These are the activations of a small neural network, seen along a few directions. Each row is one input.
In each table, some parts of the input vary, and every possible input appears once, in random order.
A made-up example of a description, with smaller parts first: line(6) and (point or line(9) or (values(2) and ring(8))).
Shared parts are said once, and a part with two or three values counts as separate values.
In the rows, 128 means zero.

Rows:
R1: [153 130  98 141 117  84 109 120 108 113 150 117 163 107 112 130 134]
R2: [112 102 118 154 122 122 129 164 139 101 121 132 161 168 123 111 151]
R3: [124 133 121 165  78 147 118 125 144 117 118 148 102 151 108 130 104]
R4: [128  94 110 122 146 145 148 182 116  90 141 111 149 166 117 103 148]
R5: [145 116  96 146 117  91  99  97 116 113 152 115 169 110 121 145 134]
R6: [130 124 117 147  91 161 129 136 136 114 133 134  93 147 104 133 101]
R7: [ 95 160 150 113 165 160 169  77 106 215 149 153 116  86 156 120 153]
R8: [158 131 100 123 130  95 121 132 104 108 167 109 153 107 108 137 132]
R9: [117  95 114 136 138 137 139 174 128  95 136 118 152 166 120 114 149]
R10: [116 150 158  34 143 129  91  99 146 160  69 123  99 113 142 147 133]
R11: [101 103 117 171 120 112 115 153 153 108 118 139 161 171 130 119 150]
R12: [141 123 114 133  97 170 138 147 127 111 139 126  91 146 101 123 100]
R13: [127 151 170 133 172 119 178 101 132 192 102 143 113  83 161 115 118]
R14: [120 155 180  70 153 125 113 105 130 157  87 111 102 108 182 138 117]
R15: [127 142 181 106 174 131 139 113 139 162  96 139  99  79 170 130 120]
R16: [177 140 109 107 134 103 129 138  98 107 175 108 156 117 107 127 130]
R17: [106 129 123 175  81 144 110 113 155 115 122 150  97 151 113 151 102]
- Describe the family of inputs behind these rows. => line(5) or (values(3) and line(4))
- Change only the values(3) part in R4. List by row number the other rows that result. => R12, R16
- A walk changes only the line(5) part. It starts at R7 and steps to R13. List the rest of the walk in order. => R15, R14, R10

Rows:
R18: [131 145 154  56 213  61 118 147 118 151 100  94 167  80 159 111 157]
R19: [165  49 106 191 112 113 140 225 132  26 180 134 167 183 129 125 151]
R20: [196 200 145  14 161  67 110 103  98 158 144  82 123  55 124 157 116]
R21: [ 99 149 156 189 127 135 156  34 133 196 153 171 113  90 134 171 117]
R22: [128 159 163  95 211 154 222 145  85 193 142 145 105  87 148  71 141]
R23: [ 63 119 175 182 183 140 188  93 134 186 135 163 149 124 162 126 160]
R24: [149 135  43 139  34 165  73 120 114  72 191 148 190 184  41 130 152]
R25: [171 187 131 101 148 157 196  87  97 214 155 142  67  37 128 111 104]
R26: [131 149 130 110 133  73  85  45 141 152 106 102 164  53 165 187 131]
R27: [112 118 150  84 198  81 116 112 140 145  87  89 184  75 180 122 167]
R28: [132 129  67 178  67 170  91 149 110  47 198  94 176 169  64 143  68]
R29: [ 87 129 184  92 145 170 136 165 164 145  39 141  71 153 150  96 119]
R30: [141 170 139 137 147 150 173  63 104 201 151 158  82  51 136 120 104]
R31: [161  79  95 217 115 122 159 192 118  28 146  91 188 224 124  85  84]
R32: [123 100  33 141  63 141  74 126  85  60 202 107 125 172  58 150 164]
R33: [104 136 159 131 203 155 205 121 107 191 130 151 118  87 160  77 146]
R34: [ 91 122 147 111 192  65 111 117 134 145  80 106 197  85 184 140 167]
R35: [ 85 153 162 143  75 150  81  78 192 155  70 165  66 161 145 180  88]
R36: [148 176 163  69  91 179 133 131 126 152  47 139  23  93 115 127  68]
R37: [112  41  47 130  85 119 127 175  95  83 167 104 169 224  79  97 191]
R38: [145 157 128  98 148  61  76  67 133 159 103 108 145  40 148 161 119]
R39: [152 173 180   7 222  64 136 162  84 135 132  84 161 104 142 117 155]
R40: [100 151 168 127  82 156  83  89 186 155  66 155  51 141 132 159  83]
R41: [171 173 123  63 160  62  85  84 119 165 112 104 128  36 140 144 111]
R42: [116 160 143 175 132 129 155  63 133 212 152 161  97  64 131 144 113]
R43: [128  23  65 164 105  67 150 196 104  44 168 124 126 200 102 111 178]
R44: [196  86  94 199  51 108 102 170 125  32 209 135 130 142 106 162 115]
R45: [124 161 164  97  89 166 104 108 161 155  58 148  36 118 125 140  76]
R46: [122  99  52 130  85 172 116 180 135  75 166 134 226 221  65  98 197]
R47: [184  65  62 167  59 113  95 141 117  46 209 130 105 150  90 178 177]
R48: [ 64 123 184 119 139 161 113 146 189 147  47 150  86 179 163 115 125]
R49: [111 142 183  63 148 183 163 188 132 143  28 132  58 129 141  82 111]
R50: [ 79 127 163 169 188 134 186 121 137 202 132 154 132  99 156 101 155]
R51: [144  81  81 170 109 183 123 210 136  71 165 111 232 212  91 116 121]
R52: [189 117  90 226  51 117 119 139 106  32 179  88 152 178  99 120  51]
R53: [ 50 126 180 125 139 168 109 118 187 135  57 163 101 208 190 132 128]
- The inputs of R53 and R35 match in every part but one. If R23 is changed in the same way as R53 into R35, which row does it become? => R21
- Describe the family of inputs behind these rows. => values(2) and (ring(6) or (values(3) and line(4)))
- Change only the values(2) part in R49. List by row number the other rows that result. => R36
- Change only the values(2) part in R18. List by row number the other rows that result. => R41

Rows:
R54: [135 169 137 114 153  93 118  62 119 163 135 138 108  40 141 164 121]
R55: [148 186 146  90 155 120 152  85  92 177 133 135 119  67 125 122 115]
R56: [147 151 185  97 148 172 162 150 143 165 116 151  56 110 146 123 104]
R57: [114 126 204 107 158 140 150 162 148 152  77 142  80 123 170 131 115]
R58: [116  76  97 214  94 171 142 155 129  82 178 152 146 197 106 131 140]
R59: [ 82 184 150 137 121 144 128  57 144 159 102 149  83  91 126 159  83]
R60: [118 144 160  83 197  99 167 125 113 149  88  99 135  99 163  95 133]
R61: [183  94  68 102  84 105  75 148 110  34 154  81 173 161  94 133 138]
R62: [127  81  88 200  71 153 132 172 141  82 160 136 142 193 100 120 132]
R63: [140  97  82 172  68 148 105 162 142  52 145 127 130 200  95 120 127]
R64: [ 81 134 164 118 116 119 107  88 160 199  81 141  97 121 147 153 125]
R65: [103 164 155 106 168  74 122  70 129 176 117 112 149  95 153 149 125]
R66: [158 101  70 144 102 100 101 169 106  57 183 111 171 158  92 126 151]
R67: [152 152 132  57 176 132 165 119 105 176 126 124  97  75 134  94 152]
R68: [105 148 166  96 199 100 128 122 142 163  89 118 175  95 171 123 142]
R69: [151  94  82 136  51 143  63 186 134  50 128 105 127 198  89 143 103]
R70: [146  75  64 191 128 126 147 132 100  80 197 123 186 159 114 106 167]
R71: [ 83 118 175 108 147 146 114 139 173 187  54 146 123 121 166 127 142]
R72: [126 173 163 118 113 164 151  96 126 187  99 147  82 103 126 121  83]
R73: [147  92  72 171 112 109 131 160 107  72 197 124 179 156 100 119 162]
- Describe the family of inputs behind these rows. => values(2) and (line(4) or ring(6))
- The inputs of R71 and R68 match in every part but the values(2) part. If R56 is changed in the same way as R71 into R68, which row does it become? => R67
